Each row below holds a small network's activations on one input, seen along a few directions.
Each table varies a few parts of the input and shows all the possible inputs, shuffled.
Descriptions start from the smaller parts, as in this example, which fits no table here: one of 4 places along a line, together with either a single point or (one of 2 separate values, together with one of 5 places around a ring) or one of 11 places around a ring.
Shared parts are said once, and a part with two or three values counts as separate values.
(in the rows, 128 means zero)

Other details of the inputs vary at random and push rows far along two fixed directions, the same in every table; ignore that.

A family of inputs:
R1: [134  92  57 156 102 129 142 132 174  97  75 111]
R2: [114 147 179  64 173  83 121 144 103 172  50 179]
R3: [114 121 136 145 116 131 139 134 142 109 116  71]
R4: [121  96 112 154 139 124 169 146 129  96 146  84]
R5: [129  92 112 158 123 138 176 123 117 122 132 128]
R6: [114 115 112 162  96 131 171 133 124  83 132  72]
R7: [145 133  80 171  98 171 146  81 123 138 186 112]
R8: [132 212 162 118 106 159  15  85 111 154 205 132]
R9: [170 172 128 140 124 165  47  59 114 164 190 148]
R10: [141  90  76 158 113 122 126 135 164  83  87 134]
R11: [107 142 206  64 150  81 134 168  94 170  81 208]
R12: [163 169 127 139 115 172  33  46 114 179 188 138]
R13: [ 80 142 172  83 162  90 132 154 128 126  63 124]
R14: [139 107  67 148 111 119 141 142 170  86  78 131]
R15: [175 149 111 163 103 158 113  87 125 139 166 114]
R16: [129  86  64 163  91 124 129 127 144  82  98 135]
R17: [105 125 189  71 178 100 127 173 106 145 106 179]
R18: [109 119 130 151 142 121 145 140 122  89 120  96]
R19: [ 99 106 161  98 161  98 136 153 131 132 108 115]
R20: [121  74 104 151 127 142 195 139 124 101 142 103]
R21: [ 97 117 199  55 179  98 114 163 119 164  91 175]
R22: [ 85 134 190  85 166  91 103 147 120 131  79 134]
R23: [132 100 124 153 147 128 171 142 121 125 121 138]
R24: [117 196 117 137  95 167  55  63 113 135 204 110]
R25: [155 174 153 113 112 174  58  92 132 169 218 141]
R26: [109 138 205  57 167  90 134 192 107 152  93 184]
R27: [101 110 119 154 122 125 155 124 117  87 126  92]
R28: [123  99 108 132 137 148 175 135 147 132 135  94]
R29: [155 115  59 176  90 154  83 106 151  96 145 129]
R30: [112  84 103 155 125 121 186 138 124  90 142  81]
R31: [113 111 117 121 130 134 176 138 121 123 138 121]
R32: [144 107 123 157 125 132 184 152 126 125 123 125]
R33: [129  94 131 142 144 133 154 127 135 144 115 125]
R34: [153 187 132 126 124 171  60  72 130 184 200 161]
R35: [132 158  93 170 110 169 113  82 148 103 179  71]
R36: [173 126  94 178  91 171 123  78 131 143 163  85]
R37: [134 104 100 155 130 146 176 118 143 142 124 103]
R38: [105 107 151  80 147  76  85 166 146 129  32 190]
R39: [146 101  80 156  93 118 137 160 153  86  85 132]
R40: [ 87 161 193  50 179  71 116 177 106 150  93 171]
R41: [159 183 143 125 131 152  36  73  92 173 180 171]
R42: [141 145 120 146 107 149 111 120 129 127 195  93]
R43: [144 181 124 120 121 181  63  87 122 168 224 140]
R44: [124 119 125 159 119 126 167 142 144  81 117  69]
R45: [116 125 124 123 147 116 163 142 143 114 133  97]
R46: [ 85 172 190  68 171  85 106 160 103 133  81 163]
R47: [150 116  85 165 131 135 182 122 115 113 112 108]
R48: [106 113 123 120 142 117 162 140 144 125 122  85]
R49: [122 148 169  86 120 133 106 133 107 158 159 161]
R50: [146  88  72 165  81 135 130 134 173  98  92 104]
R51: [141  92  67 160  72 123 146 144 151  82  95 127]
R52: [154 115  88 163 133 136 181 112 129 113 110 103]
R53: [119 143 175  59 138  64  79 182 144 132  32 215]
R54: [171 196 142 128 105 160  41  76  98 176 189 159]
R55: [135  87 119 143 119 150 179 145 149 124 138  84]
R56: [134  85 118 145 147 142 177 141 142 107 141 104]
R57: [117 131 200  72 157  95 126 162 119 179  79 182]
R58: [150 104  99 166  98 134 184 120 109 110 119 106]
R59: [127 122 145 124 132 114 153 150 140 117 138  99]
R60: [134 123 105 138 124 122 169 115 102 124 104 130]
R61: [115 116 128 151 141 125 145 127 136  88 123  89]
R62: [103 126 181  83 173  86 124 159 124 129 112 142]
R63: [149 197 132 126 121 170  50  74 113 188 208 168]
R64: [141  85  91 172 120 129 192 117 107  98 108 105]
R65: [159 186 163 116 115 161  50  85 125 189 197 172]
R66: [105 123 112 128 125 117 166 133 121 112 142  97]
R67: [130 101 107 138 145 141 192 145 145 113 134 101]
R68: [134 185 147 112  91 153  45  84 110 163 225 129]
R69: [138  98 123 152 147 132 171 131 136 124 124 129]
R70: [121 119  95 117 126  98 125 166 147 101  56 168]
R71: [ 95 144 216  46 161  73 104 174 118 165  90 157]
R72: [110 134 112  92 114  89 100 150 132 117  62 189]
Each input here is: one of 3 separate values, together with one of 4 places along a line, together with either a single point or one of 5 places along a line.
- The inputs of R20 and R56 match in every part but the place on the line of 4. If R66 is changed in the same way as R20 into R56, which row does it become? => R45
- The inputs of R27 and R22 match in every part but the place on the line of 4. If R31 is changed in the same way as R27 into R22, which row does it become? => R28
- Which other rows does R44 become when the place on the line of 4 takes its other values? List them by row number. => R3, R6, R8
- Which other rows agree with R42 in the place on the line of 4 and the choice among 3 separate values? List them by row number. => R8, R26, R32, R39, R54
- Which other rows does R62 become when the place on the line of 5 takes its other values? List them by row number. => R9, R56, R61, R69
- Which other rows does R2 become when the choice among 3 separate values takes its other values? List them by row number. => R12, R36
- Which other rows agree with R35 in the place on the line of 4 and the choice among 3 separate values? List them by row number. => R14, R34, R45, R52, R67

A family of inputs:
R73: [143 121  89 184 117 154 130 112 173 105 143 100]
R74: [137 169 120 144  77 155  67 111 150 140 182 140]
R75: [ 90 145 199  48 186  20 154 186  83 141   9 199]
R76: [118 151 179  69 143 124  82 113 108 197 104 197]
R77: [128  85  75 146 123 116 206 132 144 121  99  94]
R78: [114 172 146  59 143 132  75 126 121 164 116 180]
R79: [156 107  90 156  97 120 179 141 136 118 135 105]
R80: [113 180 224  66 192 115  81 134 110 184 150 159]
R81: [117 127 191  70 176  74  93 175 136 137  47 164]
R82: [136 169 133 130  97 140  35  81 117 125 153 111]
R83: [110 135 104 162 108 120 145 113 139  84 109 110]
R84: [149 117  97 189 102 160 151  91 105 118 134 101]
R85: [144  88 112 141 162  87 209 159 144 113  70 119]
R86: [151 149 127 130  79 147  56 117 140 135 168 113]
R87: [105 110 130 162 145 125 214 144 107  93 127  52]
R88: [131 150 121 108 101 156  40  86 144 153 159 115]
R89: [140 107  65 161 116 164 139 117 131  90 168 116]
R90: [139 112  95 154 101 153  67  95 139 108 182 102]
R91: [155 177 121 113  93 161  72 115 126 143 181 156]
R92: [114 154 117 138 111 147  48  99 138 134 185 158]
R93: [ 94  73 141 136 163 115 220 168 116  94 135  85]
R94: [122  66  88 148 143  92 210 159 126  97  98 121]
R95: [150 146 133 153  96 176 139 100 129 134 233  72]
R96: [142  72 139 142 117 110 214 177 120 117  73 133]
R97: [165  94 114 175 137 151 165 117 136 131 116 120]
R98: [ 95  81  97 141 125 113 199 157 166  94  67 105]
R99: [103 120 136 127 143 146 173 129 128 143 157  74]
R100: [123 130 175  94 142 123  81 115  96 164 132 204]
R101: [140 180 101 137 111 156  83  90 108 119 158 133]
R102: [118 151 183  57 193  85 114 182 122 143  52 203]
- What is each input in this table made of? => one of 5 separate values, together with either a single point or one of 5 places along a line
- The inputs of R95 and R80 match in every part but the choice among 5 separate values. If R79 is changed in the same way as R95 into R80, which row does it become? => R85
- Which other rows does R86 become when the choice among 5 separate values takes its other values? List them by row number. => R81, R82, R88, R90
- Which other rows agree with R101 in the choice among 5 separate values? List them by row number. => R75, R82, R83, R84, R87
